These are the activations of a small neural network, seen along a few directions. Each row is one input.
In each table, some parts of the input vary, and every possible input appears once, in random order.
Descriptions start from the smaller parts, as in this example, which fits no table here: one of 5 places around a ring, together with either a single point or (one of 2 separate values, together with one of 4 places along a line) or one of 9 places around a ring.
Shared parts are said once, and a part with two or three values counts as separate values.

Other details of the inputs vary at random and push rows far along two fixed directions, the same in every table; ignore that.

Table:
r1: [-22  14  14  -5  21 -16  22   3   7  40   5   0  -5]
r2: [-9 -2  7  6  5 -5  6  5 -6  9  4 -1 -7]
r3: [  8 -10  -1  58  15   9   3   2   0  11 -12   6   2]
r4: [  1  -2  -7  15  10   6   0  13  -4 -10  -8  14   0]
r5: [ 11   2 -10 -34 -41   0 -24  -3 -11 -31  -2 -14   1]
r6: [-10   6   4 -27   2  -9  10  -4   7  24   7  -6  -5]
r7: [-3  1  1 -4  8 -3  6 -1  4  0  4  3 -5]
r8: [-15  17  10 -30   3 -17  14  -6  10  34   7  -9  -2]
r9: [-5 -8 17 25 16  2  7 -8  7 33  0  3 11]
r10: [-7 -2  8 26 17 -2  8 11 -7 -1 -1  7 -6]
r11: [  9 -12 -15  16   1  14  -8  14  -9 -27  -8  14   0]
r12: [-9  8  4  5 13 -4 11  6  1 10  0  4  0]
r13: [  9  -2  -9 -12 -17   6  -9   2  -7 -21   2  -4   5]
r14: [ 17 -10 -16   8 -19  16 -19  10 -16 -44  -4   3   8]
r15: [ 16  -8 -18   3 -23  16 -21  10 -16 -46  -7   2   8]
r16: [ 13  -9 -13  -1 -10  10 -13   3  -6 -34  -2   6   1]
r17: [-10   6   7  11  16  -4  12   6   0   6   2   3   0]
r18: [ 16  -8 -19   6 -16  16 -18  12 -13 -41 -10   8   6]
r19: [-10   2   6  10  26  -4  15   5   7  12   2  11  -8]
r20: [ 16  -7 -16   4 -12  13 -19   6  -7 -47  -7   8   3]
r21: [ -3  15   7 -40 -14 -12   3 -14   8   8  13 -18   1]
r22: [-1  3 -1  1  7  0  3  4  2 -6  1  4 -1]
r23: [  8   3  -6 -36 -20  -2 -11 -12   5 -19   6  -9  -3]
r24: [ 19  -2 -10   6 -18   7 -12 -18   7  -2  -5 -12   6]
r25: [  0 -19   9  42  25  10   2  -1   5  20  -6  16   6]
r26: [ 14 -12 -14  30  -2  18 -10  16 -15 -43  -7  13   8]
r27: [ 17 -24  -5  37   1  22 -19  -1  -4 -20 -12  15  14]
r28: [  6   6  -9 -36 -21  -2 -12  -6   3 -13   0  -5  -1]
r29: [ 14 -17 -20  25   0  20 -13  17 -11 -39 -11  19   0]
r30: [ 12 -10  -6  56  11  14  -1   1   0   2 -13   6   6]
r31: [ 11 -11  -6  54  19  11   4   0   5  10 -12   9   2]
r32: [-27   9  22  -8  22 -21  28  -2   7  52  13  -7 -11]
r33: [  0  12   5 -44 -28 -13  -7 -15   1  -7  11 -22  -1]
r34: [ -3  12   2 -48 -29 -13  -7 -11   0   3   6 -20  -2]
r35: [ -8 -12  17  40  32   4  12  -3   8  39  -3  13   7]
r36: [ 10   5 -10 -36 -35   1 -19  -4  -7 -25   0 -13   6]
r37: [ -3   0   0  18   4   1  -2  14 -10  -9  -8   9  -3]
r38: [  0 -13  -1  50  18   9   3  21 -16 -19  -7  17  -3]
r39: [-13   7   9 -22  -3 -13   9  -3   1  23   8 -11  -6]
r40: [  6   1  -7   2 -13   4 -12   6 -10 -32  -6   1   3]
r41: [  0  13  -3 -48 -24  -8  -7 -11   5   0   4 -14   1]
r42: [ 16 -15  -1  11 -15  16 -21 -10  -1 -15  -6   1  17]
r43: [ 19 -13 -19   6 -15  17 -19  10 -12 -44  -6   7   5]
r44: [  2   1  16 -32 -26  -8 -12 -29  10  22   7 -22   9]
r45: [ -7   7   1 -17  -2  -7   6   1   1  13   2  -4   1]
r46: [-23  12  20  -2  20 -19  21   0   5  34   8  -5 -11]
r47: [ -4   7   3 -39 -25 -11  -6  -8  -2   4   7 -18  -6]
r48: [-25  14  17  -5  32 -18  30   0  14  49   7   3  -9]
r49: [  6 -10  -9  26   9  14  -2  15 -10 -21  -5  13   2]
r50: [-14   3  11  29  28  -5  17  12  -2  11   0   9  -5]
r51: [  6 -12  11  12 -11   6 -16 -11  -1   2  -4  -4  11]
r52: [ -3  12   5 -49 -17 -12   3 -17   8  10  14 -19  -2]
r53: [ 19  -5 -11   6 -14   6 -12 -18  10   0  -5  -9   1]
r54: [  6   1   1  20   3   0   5 -13  11  26  -3  -9   2]
r55: [ 27  -2 -16 -19 -37   5 -25 -27   8 -15  -4 -19   5]
r56: [  1   9   4 -45 -29 -12  -7 -15   0  -5  12 -22  -1]
r57: [-13   2   3   0  19  -6  15   6   5  25   0   8  -7]
r58: [ 17 -10 -21  -1 -18  16 -22   9  -9 -44 -10  10   1]
r59: [  9   3  -6 -36 -23  -1 -10 -10   1 -18   7 -11   1]
r60: [-6 -2 11 46 24 -3 15 -5  8 41 -5  0 -5]
r61: [  1  11   2 -43 -19  -8  -3 -15   6  -3  11 -17   0]
r62: [-10   7   7   3   6  -8   5   5  -4   4  -1   0  -6]
r63: [ -3  -8  -6  42  31  10   8  22  -4  -5 -12  29  -5]
r64: [  0 -10  -6  41  21  13   7  23 -11 -10  -8  19   3]
r65: [-19   9  13   5  20 -13  17   7   1  31   1   3  -6]
r66: [-19   8  10 -14  17 -12  21  -1   8  39   8  -3  -7]
r67: [-21  16  14 -10  17 -16  21  -1   7  35   7  -4  -5]
r68: [  2   5  -5 -20  -8  -1  -5  -3   3 -10   0  -1  -2]
r69: [ -8   3   6 -18   9  -9  12  -7   9  19   9  -2  -8]
r70: [-14   7  12  -4  15 -11  18   0   4  25  10  -4  -4]
r71: [-1  0 -4 -5  2  1  2  6 -1  0 -3  5 -1]
r72: [ 1 -5 -4 -4  3  2  2  2  0 -2  2  5 -4]
r73: [-4  1  0 17 16  3  7  9 -1 -6 -2  9  0]
r74: [  0  14   4 -48 -26 -11  -5 -16   4  -4  12 -22   1]
r75: [ -5  12   5 -22  -4  -9   4  -6   5   4   7 -10   1]
r76: [-6 -6  0  8 18  1 10  6  3 10  2 10 -8]
r77: [ 17 -11   1   1 -25  12 -23 -14  -1 -14  -3  -7  18]
r78: [  1  -9  -8  41  25  12   3  20  -5 -18 -12  26  -3]
r79: [-9  6  3  9 18 -2 12  7  2  8 -1  7 -2]
r80: [-10   8   9 -12  13 -11  15  -4   9  20   8  -3  -5]
Each input here is: one of 8 places along a line, together with either one of 2 separate values or one of 8 places around a ring.
The inputs of r18 and r5 match in every part but the place on the line of 8. If r61 is changed in the same way as r18 into r5, which row does it become?
Answer: r10
The inputs of r72 and r32 match in every part but the place on the line of 8. If r68 is changed in the same way as r72 into r32, which row does it become?
Answer: r40
The inputs of r9 and r42 match in every part but the place on the line of 8. If r8 is changed in the same way as r9 into r42, which row does it become?
Answer: r41
A walk changes only the place on the line of 8. It starts at r47 and steps to r39. List the rest of the walk in order.
Answer: r15, r64, r66, r6, r11, r29
Which other rows does r22 become when the place on the line of 8 takes its other values? List them by row number.
Answer: r17, r19, r20, r46, r50, r73, r75
Which other rows does r55 become when the choice among 2 separate values takes its other values? List them by row number.
Answer: r27

Table:
r81: [-10  -1   7  18  18  -3  11  -2   7  31  -2   1  -3]
r82: [  4   6  -7 -29 -22  -1 -13   1  -5 -32   4  -7   0]
r83: [ -1 -14  -7  39  32  12   9  23  -6  -8  -7  29  -4]
r84: [ -6   2   9 -20  -7  -7   0 -14   7  24   5 -11   1]
r85: [ 14  -3  -5   0 -14   6 -11  -6  -2 -21  -1  -3   7]
r86: [-20  12  13 -27   8 -17  16   0   3  28  10  -4  -7]
r87: [ 10 -13  -7  52  14  13   0  14  -8 -14 -11  15   2]
r88: [-18  12   7  -9  16 -12  21   7   3  29   5  -2  -7]
r89: [  1  11   6 -32 -15 -14   2 -20  12  22   8 -19  -2]
r90: [-19   2   7  27  36  -2  25  22  -4  18   1  14  -3]
r91: [ 16   0 -10 -38 -41   6 -27 -20   1 -27   2 -19   8]
r92: [-16  13  10 -28   5 -16  12  -2   5  13  10  -7  -8]
r93: [ -2   6  11 -28 -13 -12   2 -16   7  22  10 -16   0]
r94: [ 20   1  -9 -37 -43   3 -24 -18  -1 -31   5 -20   7]
r95: [  9 -10  -7  30   1  10  -5   5  -6 -12  -7   5   1]
r96: [-19   8   7  13  29  -9  24  13   0  26   1   9 -10]
r97: [ 5 -8  1 12 -3  4 -5  0 -5 -4 -1  0  3]
r98: [ -3   7   7 -19  -3  -7   3 -16  12  19   5 -10   2]
r99: [  0  -1  -8  22   9   6   0  18 -10 -21  -7  13  -5]
r100: [ 21   1  -8 -35 -41   3 -27 -16   0 -26   0 -14  10]
r101: [ 14  -2  -6  -1 -13   7 -13  -6   0 -20  -2  -2   8]
r102: [ 14  -5  -4  -1 -17   5 -14  -4  -4 -17  -3  -2   7]
r103: [ 18  -4 -13  -1 -21   9 -19  -6   0 -23  -8  -3   7]
r104: [ 14  -9 -12  20  -8  14 -16   2  -4 -22 -12   5   6]
r105: [-8  2  8 -1  9 -3  7 -9  9 23  2 -3  1]
r106: [-22   5  15   9  30 -12  22  12   0  24   3  10 -11]
r107: [ -7   6  12 -20  -1 -11   5 -15  12  32   5  -9   1]
r108: [ 18  -6 -12  20  -9  12 -14   2  -4 -25 -10   5   6]
r109: [ 13  -7 -20   2  -4  12  -9   9  -4 -29  -6  11  -3]
r110: [ -5   3   9 -20  -6  -7   0 -14   9  24   3  -9   2]
r111: [  8 -11  -7  30   2  11  -6   5  -5 -12  -8   6   2]
r112: [  2  -6 -10  27  10  12  -2  22 -15 -35  -7  18   2]
r113: [ -8  -7   1  42  28   6   9  27 -12 -11  -7  25  -4]
r114: [-13  14   6 -25   3 -16  11  -2   5  15   6  -8 -11]
r115: [  7 -10  -4  28   4  11  -4   5  -6 -16  -3   6   4]
r116: [  9  -4 -14 -14  -6   8  -7   3  -1 -26   1   6  -1]
r117: [-17   2   8  16  27  -4  20  19  -5  19   0  13  -3]
r118: [-10   4  13 -20  -3 -11   6 -14   8  33   8 -13  -2]
r119: [-12   2  12  -3  10  -7  12  -9   8  29   7  -8  -2]
What do these inputs look like to the network?
Answer: one of 3 separate values, together with either a single point or one of 4 places along a line or one of 8 places around a ring
Which other rows does r99 become when the place on the line of 4 takes its other values? List them by row number.
Answer: r88, r96, r114
Which other rows does r95 become when the choice among 3 separate values takes its other values? List them by row number.
Answer: r97, r115
Which other rows agree with r118 in the choice among 3 separate values? List them by row number.
Answer: r83, r84, r86, r93, r97, r100, r102, r106, r107, r110, r113, r117

Table:
r120: [  7  -3  -7   6   7   8  -1   8  -2 -21   1  10   1]
r121: [  3  -3 -10   6   4  10  -2   8  -3 -19  -2  10   0]
r122: [ 20  -5 -12  -1 -21  13 -22  -7   0 -26  -9   1  14]
r123: [ 16  -4 -17 -14 -22  12 -22   4  -7 -42  -4   5   1]
r124: [-18   7  11 -19   4 -15  12   3   2  26   7  -7  -6]
r125: [  6   8  -9  14  -7  -1  -2   6  -7 -16  -5  -6  -3]
r126: [-13   2  14  15  26  -5  19  11  -2  12   6   8  -2]
r127: [-6  1  2  2  3 -1  4 11 -9  4 -3  3 -2]
r128: [ 2 -7  4 21  2  4 -4  0 -4  0 -1  0  0]
r129: [-2  2  8 10  0 -2 -2 -4  0 10 -2  0 10]
r130: [  6   5   2 -32 -20  -4  -8 -20  13  10   2 -15   5]
r131: [ -6  10  15 -28 -14 -11   1 -18  10  26   7 -18   5]
r132: [ 10 -11  -3  15 -12   7 -11  -2  -8 -14   0  -1   3]
r133: [ -7   7  12 -28 -12 -11   0 -19   7  26  10 -20   1]
r134: [-17   2  10  15  23  -3  18  12  -3  13   2   8  -3]
r135: [ -3   9  -6  26  21  -4  17   7   5  13  -5   4 -10]
r136: [ 15   0  -5 -46 -37  -5 -14 -27   9  -3   8 -22   0]
r137: [  9 -10  -6  14   0  11  -8  -3   1  -7  -6   3   4]
r138: [  3  -7 -12   6   2   6  -5  13  -4 -15  -5  10  -1]
r139: [  0  -2   0   3  -4   3  -6  11 -10 -19  -3   6  -2]
r140: [-1 -8  4 23 20  2  9 -2  7 19 -2  6 -5]
r141: [-13   3  10   5  15  -8  11   5  -3   5   2   5  -2]
r142: [ -1  -3  -5   8  13   3   3   5  -1 -11  -1  13  -1]
r143: [-11   8   3 -22   8 -10  13  -2   6  31   4  -1  -6]
What do these inputs look like to the network?
Answer: one of 2 separate values, together with either a single point or one of 5 places along a line or one of 6 places along a line
The inputs of r131 and r130 match in every part but the choice among 2 separate values. If r132 is changed in the same way as r131 into r130, which row does it become?
Answer: r136
Which other rows does r121 become when the place on the line of 6 takes its other values? List them by row number.
Answer: r120, r123, r138, r142, r143
Which other rows does r142 become when the choice among 2 separate values takes its other values? List them by row number.
Answer: r141
